These are the activations of a small neural network, seen along a few directions. Each row is one input.
In each table, some parts of the input vary, and every possible input appears once, in random order.
Descriptions start from the smaller parts, as in this example, which fits no table here: values(2) and (point or line(9) or (line(4) and ring(5))).
Shared parts are said once, and a part with two or three values counts as separate values.
In the rows, 128 means zero.

Other details of the inputs shift rows strongly along two fixed directions, in all tables alike. That doesn't count.

Table:
R1: [ 82  93 105  86 183  97 134 141 163 114  55 154 130]
R2: [125 113 159 160  82 149 137 120 117 107 146  99 129]
R3: [160 129 125 128  88 139 143 109 118 140 173  92 120]
R4: [123 137 126 131 129 135 133 127  96 122 159 168 156]
R5: [117 114 102 142 155  86 147  81 153  89 129  78  98]
R6: [151 154 145 101 112 128 117 143 123 180  98 168 103]
R7: [125 129 155  93 106 145 102 156 144 152 117 163 137]
R8: [152 144 139  82 106 158 111 154 154 167 137 164 138]
R9: [131 103 157 113 106 144 128 126 142 131 136 135 127]
R10: [148 150 136 150  76 140 142 122 112 129 177  83 117]
R11: [133 172 112  79 136 124  88 160 158 190  89 193 125]
R12: [144  95 144 103  90 157 148 156 111 147 134 134 141]
R13: [110  92  99 157 176 100 147  79 105  68 144 120 131]
R14: [147 134 159 169 119 152 132 139  94 120 196  87 158]
R15: [116 110 114 157 153 101 135  98 159  69 116  86 106]
R16: [146 145 129 158 104 133 124 123 122 132 147 104  91]
R17: [136 109 155 125  75 156 157 160 107 137 141 129 145]
R18: [117 149 123 108 169 133 105 159 129 156 125 156 190]
R19: [156 155 129 136  83 144 133 130 123 167 143 141 129]
R20: [139 132 145 150 117 147 124 137  81 106 194 134 120]
R21: [126 139 159  96  92 169  93 172 130 160 126 157 134]
R22: [129 131 118  93 177 137 100 153 129 159 131 153 183]
R23: [ 98  79 129 168 140 110 158 125 120  61 115  69  99]
R24: [151 137 135 140  98 122 136 118 128 120 173  86 101]
R25: [153 148 111 101 112 140 115 131 136 184 118 161 130]
R26: [126  93 104 163 144 113 151  79 145  74 122  75 119]
R27: [134 138 132 149 101 146 132 127 133 112 139 104 131]
R28: [132 169 119  93 112 140  97 161 135 163 135 136 120]
R29: [102  96 133 161 121 119 146  97 136  87 111 100 135]
R30: [ 77 137  80 113 199  99  97 128 178  98  49 134 125]
R31: [ 88 131 102 147 178 103 127 111 110  84 120 148 143]
R32: [115  77 141 155 127 109 163 125 125  73 127  84 104]
R33: [ 99 124  93 106 200  71 130  94 161 131  30 156  98]
R34: [141 120 146 153 125 128 134 119  93  93 193 131 120]
R35: [122 147 106 126 120 114 135 116 138 131 127 112 134]
R36: [118 148 117  63 167 131  96 156 127 163 126 226 157]
R37: [140  84 151 152  88 146 149  99 119 107 154  92 127]
R38: [ 59 109  93 113 185  92 130 144 152  98  34 141 142]
R39: [150 140 159 139 129 162 107 166 102 139 193 107 150]
R40: [133 143 126 132 117 118 142 112 118 154  86 146 117]
R41: [135 117 113 156 140 100 146  84 148 112 127 102  91]
R42: [165 139 171 127 119 158 111 165 107 153 202 123 157]
R43: [147 145 129 170  91 132 139 112 118 131 149 101 108]
R44: [127 172 125  80 136 133  94 164 128 194  63 191 111]
R45: [104 127  98 139 152 110 134 108 159  98  89 119 142]
R46: [124 114 101 131 158  95 144  85 129 130  64 129 105]
R47: [152 129 155 114 144 149 116 150 121 152 183 132 160]
R48: [140 152 139 136 103 131 134 124 107 158 101 139 109]
Each input here is: ring(6) and (values(2) or line(6)).
Q: Changing only the ring(6) part turns R46 into R44. The same change can be made to R26. Which row results?
A: R30
Q: Which other rows does R13 become when the values(2) part takes its other values? List them by row number.
A: R22

Table:
R49: [ 98 119 100 110 192 101 110 124 153 112 100 139 141]
R50: [154 155 146  99 100 162 111 164 118 178 162 160 155]
R51: [109 116 121 154 147 113 139 111 121  94 120 111 129]
R52: [166 137 151  90  79 159 126 144 122 191 132 171 128]
R53: [154 169 147 103  75 159 107 158 131 185 137 157 117]
R54: [136 146 148  80 114 163 103 177 120 170 142 182 154]
R55: [ 74 136  85 107 200  92 109 131 152 115  47 166 149]
R56: [121 129 132 114 133 135 120 148 123 132 129 149 142]
R57: [149 127 137 176  86 120 151  91 111 103 158  76  82]
R58: [ 87 125 102 121 180 101 118 129 143 109  82 150 141]
R59: [137 101 151 172 111 134 153 110 102  85 176  85 118]
R60: [106 146  90 116 160  93 123 109 145 130  71 150 105]
R61: [118 105 121 135 121 113 151 107 145 110 101  98 113]
R62: [143 113 135 179 113 132 149  97 107  97 172  73 121]
R63: [162 103 142 174  93 122 168  80 109 104 156  84  87]
R64: [ 82 111  86 124 217  82 119 105 161  84  83 121 136]
R65: [ 84 125  84  92 171  96 112 133 178 128  32 148 131]
R66: [146 104 143 168 120 129 149 103 114  89 187  75 119]
R67: [144 150 152 102  93 164 115 170 109 170 152 169 152]
R68: [118 113 117 145 158 110 134 111 133  98 136 103 131]
R69: [136 142 147  79 113 161 100 178 120 171 142 184 153]
R70: [136 104 147 177 109 132 154 110 102  85 174  84 118]
R71: [145 115 137 180 114 127 154  98 108  94 175  73 121]
R72: [ 97 126  99 113 192 100 113 122 152 113  93 138 144]
R73: [112 125 112 131 132 115 128 120 159 115  88 107 111]
R74: [135 140 143 124 123 130 124 150 121 159 100 128 113]
R75: [ 83 135  83 100 211  90 103 128 164 121  65 158 151]
R76: [144 152 148 105  89 170 111 166 104 173 145 166 150]
R77: [148  92 148 165  85 128 170  88 119 105 153  77 100]
R78: [164 155 140  96  81 156 123 148 115 190 138 172 115]
R79: [118 117 115 151 156 109 135 109 133 100 135 105 131]
R80: [155 164 149  99  71 164 107 161 136 181 132 151 123]
R81: [146 142 155  94  97 166 111 172 112 165 158 170 149]
R82: [144 114 139 176 115 128 152  99 108  96 177  74 122]
Q: Describe the family of inputs behind these rows.
A: point or ring(11) or (values(2) and line(11))
Q: Which other rows does R81 become when the values(2) part takes its other values? List them by row number.
A: R66

Table:
R83: [145 134 127 154 104 121 143  92  97 134 118 135  86]
R84: [ 85 135 108  82 177 119 105 162 150 144  42 181 154]
R85: [130 129 139  76 120 156 109 173 124 178 124 190 163]
R86: [121  83 132 154 139 119 159 106 127  85 122  90 122]
R87: [179 160 155  95  85 173 111 167 111 189 195 152 137]
R88: [142 151 134 116  83 152 118 152 131 154 134 130 123]
R89: [156 125 151 201  95 130 156  90 101  91 193  41 102]
R90: [123  85 136 165 117 112 159  87 142  78 136  65  96]
R91: [ 66 106  86 149 203  77 135  97 136  62  75 118 138]
R92: [ 68 120  84 149 219  77 122  99 148  70  75 130 135]
R93: [110  99 135 179 120 112 156  97 136  73 123  64  92]
R94: [143 139 117 113 123 107 144 106 122 159 100 169 105]
R95: [153 153 128  99 107 149 111 146 147 174 131 146 141]
R96: [131 117 117 157 148 105 139  87 136 104 142  77 120]
R97: [169 161 160 122  82 168 109 166  94 167 197 148 141]
R98: [164 137 182 112  46 180 127 177 104 168 166 137 128]
R99: [147 160 130 124  98 147 112 147 134 161 133 129 133]
R100: [133 116 133 142 140 130 136 114 120 107 161 125 136]
R101: [ 86 173  84  80 203 104  83 158 161 157  63 185 145]
R102: [ 79 137 103  80 181 113  96 166 146 150  53 197 166]
R103: [165 121 149 139  64 158 144 123 122 135 180  92 111]
R104: [134 134 119 113 155 122 110 132 128 134 143 147 140]
R105: [124  78 140 165 122 111 162  95 132  72 132  69 103]
R106: [121 119 126 107 141 133 128 133 120 127 133 153 154]
Q: Changing only one part turns R94 into R83. The same change can be made to R103. Which row results?
A: R88
Q: Describe the family of inputs behind these rows.
A: values(2) and (point or ring(11))
Q: Which other rows does R106 become when the values(2) part takes its other values? List them by row number.
A: R91

Table:
R107: [120 136 132  79 119 140  98 174 159 164  97 157 140]
R108: [ 92 109  97 112 167 106 123 125 170 105  68 101 132]
R109: [101 111 116 132 152 117 130 118 160 103  86 109 122]
R110: [187 129 160 161  60 152 157 102  81 134 217 110 109]
R111: [114 125 103 163 168 100 130  93 152  91 116  84 110]
R112: [128 109 142 155 117 122 153 115 118 106 119 101 114]
R113: [ 81 105 102 158 227 104 125 110 123  56 154 111 171]
R114: [131 133 115 142 137 117 120 105 118 126 123 132 120]
R115: [111 134 114 153 148 101 130  98 126 107 129 102 111]
R116: [173 112 179 164  41 169 161 135 106 129 197  79 119]
R117: [137 134 141  92  96 158 111 159 121 176 108 181 142]
R118: [ 91 129  83 154 194  72 128  93 165  90  81 103 125]
R119: [ 96 115 134  83 179 138  95 185 119 123 134 181 201]
R120: [151 116 149 119  81 147 148 130 108 148 148 151 128]
R121: [105 157 119  53 136 141  92 176 159 170  61 201 150]
R122: [148 135 128 123 138 121 131 113 112 145 136 153 115]
R123: [135  92 137 173  97 128 172 108 101  92 144  93  97]
R124: [123 143 145  87  96 152 112 166 128 176 117 169 139]
R125: [143  97 155 141 102 135 161 107 102 121 144 122 108]
R126: [180 145 166 163  58 162 143 120  97 123 211  88 106]
R127: [ 91 119  87 172 204  62 142  71 140  67  77  87 106]
R128: [158 142 135 135  97 146 125 130 130 139 176  83 126]
R129: [136 173 120  74 129 141  81 175 156 192 119 172 144]
R130: [137 171 113  82 131 141 103 163 121 188 109 202 135]
Q: Describe the family of inputs behind these rows.
A: values(2) and (point or line(11))
Q: Changing only the values(2) part turns R107 into R129. The same change can be made to R116. Which row results?
A: R118
Q: Which other rows does R112 become when the values(2) part takes its other values? List them by row number.
A: R127

Table:
R131: [101 112 101 126 175 113 114 120 153 100  97 112 137]
R132: [141 142 130 161 124 121 129 104 111 109 165  98 106]
R133: [100 114  98 102 184 112 114 126 157 117  86 136 142]
R134: [ 86 112  92 126 195 107 111 117 162  97  78 116 139]
R135: [138 121 152 118 116 147 134 156  94 137 152 146 143]
R136: [124 150 111  79 159 119 106 155 152 159 103 174 149]
R137: [145 165 126  82 101 130 112 147 148 215  63 160 124]
R138: [204 181 160 114  23 214 123 153  72 217 193 181 163]
R139: [133 129 122 148 100 111 153 103 142 137  91  76 100]
R140: [113 160 104  78 111 125 115 156 163 182  51 150 126]
R141: [114 135 126  67 138 134 106 158 141 170 113 196 170]
R142: [106 160 103  79 110 128 113 163 163 167  58 155 122]
R143: [110 105 132 146 157 117 145 125 109  97 124 119 132]
R144: [102  89 118 150 167  99 152 112 110  87 120 116 126]
R145: [112 153 132  77 136 144  93 168 146 166 108 188 175]
R146: [ 91 116 108 125 127 102 136 119 155  98  62 131  92]
R147: [118  87 144 196 138 114 165  99  94  55 157  62 114]
R148: [171 108 158 127  74 170 143 136 103 138 201 103 126]
R149: [186 126 161 174  61 149 157 103  77 124 239  83  93]
R150: [ 98 126  91 128 196  85 121 116 163  99  83 126 132]
R151: [165 112 188 180  53 174 154 121  94 110 228  77 134]
R152: [116 123 115 159 162 107 135 110 147  95 127  94 123]
R153: [112 141 108 166 164 102 123  95 130  95 129 100 107]
R154: [195 143 190  93   7 198 125 167  99 207 166 182 103]
R155: [153 146 108 134  93 146 146 117  94 160 151 162 151]
R156: [138 114 123 191 134  99 157  70 105  67 173  62  87]
R157: [184 150 195  90  35 205 121 181  97 199 214 169 165]
R158: [122 154 113  80 162 122 106 156 156 165 100 176 150]
R159: [182 155 196  94  32 207 114 185  97 196 213 165 166]
R160: [142  93 130 136 118 136 143 114 120 111 164  98 122]
R161: [119 102 131 147 101 117 150 107 135  95  95 123  79]
R162: [150 158 132  82 107 130 112 139 148 211  67 177 113]
R163: [ 95 143  83 133 197  80 110 102 145 100  85 132 116]
R164: [127 122 133 149  66 133 153 127 130 103 125  88  90]
R165: [125 166 121  86 142 139  86 177 154 178 109 176 157]
R166: [ 94 107 112 124 171  98 132 109 146  92 102 130 147]
R167: [103 110  97 101 180 110 115 124 153 111  89 134 140]
R168: [129 123 124 211 133 104 140  78 112  67 170  52  90]
R169: [127 113 150 161 125 135 141 133  97 101 155 105 132]
R170: [136 111 120 190 135  97 161  68 105  70 176  63  85]
R171: [113  89 144 208 135 116 155 105  97  56 156  58 116]
R172: [154 131 137 115 110 136 134 139 125 152 165 137 131]
R173: [109 151 135  86 150 149  97 185 121 168  99 190 165]
R174: [109 102 126 134 144 111 145 108 131  97 135 119 140]
R175: [139 141 125  88 128 120 114 124 152 186  57 182 104]
R176: [ 89 118 110 119 187 105 119 142 126 107  79 151 146]
R177: [114 177 103  95 163 118  85 145 142 161 100 175 136]
R178: [130 167 121  81 143 137  94 171 152 176 112 178 155]
R179: [131 164 123  78 143 137  96 170 151 175 112 178 154]
R180: [182 151 163 150  69 160 137 124  88 147 217 110 107]
R181: [193 105 185 174  33 163 170  91  95 134 185  95  65]
R182: [ 72 117 103 136 185  96 111 117 161  90  80 129 153]
R183: [129 100 145 149 125 130 155 128  91 105 158 113 127]
R184: [110 109 129 142 143 117 134 113 133  92 130 115 144]
R185: [132  80 128 184 132 121 154  87 121  57 162  47 110]
R186: [ 97 119  88 120 196  81 132 110 160 104  88 130 129]
R187: [114 110 118 147 146 129 115 124 141 102 126  95 133]
R188: [ 98 117  99 107 181 115 107 128 157 112  86 130 142]
Q: Describe the family of inputs behind these rows.
A: values(2) or ring(11) or (line(5) and line(9))
Q: Which other rows does R174 become when the line(9) part takes its other values? List them by row number.
A: R141, R145, R151, R157, R159, R166, R182, R184
Q: Which other rows does R182 become when the line(5) part takes its other values? List them by row number.
A: R165, R168, R171, R187
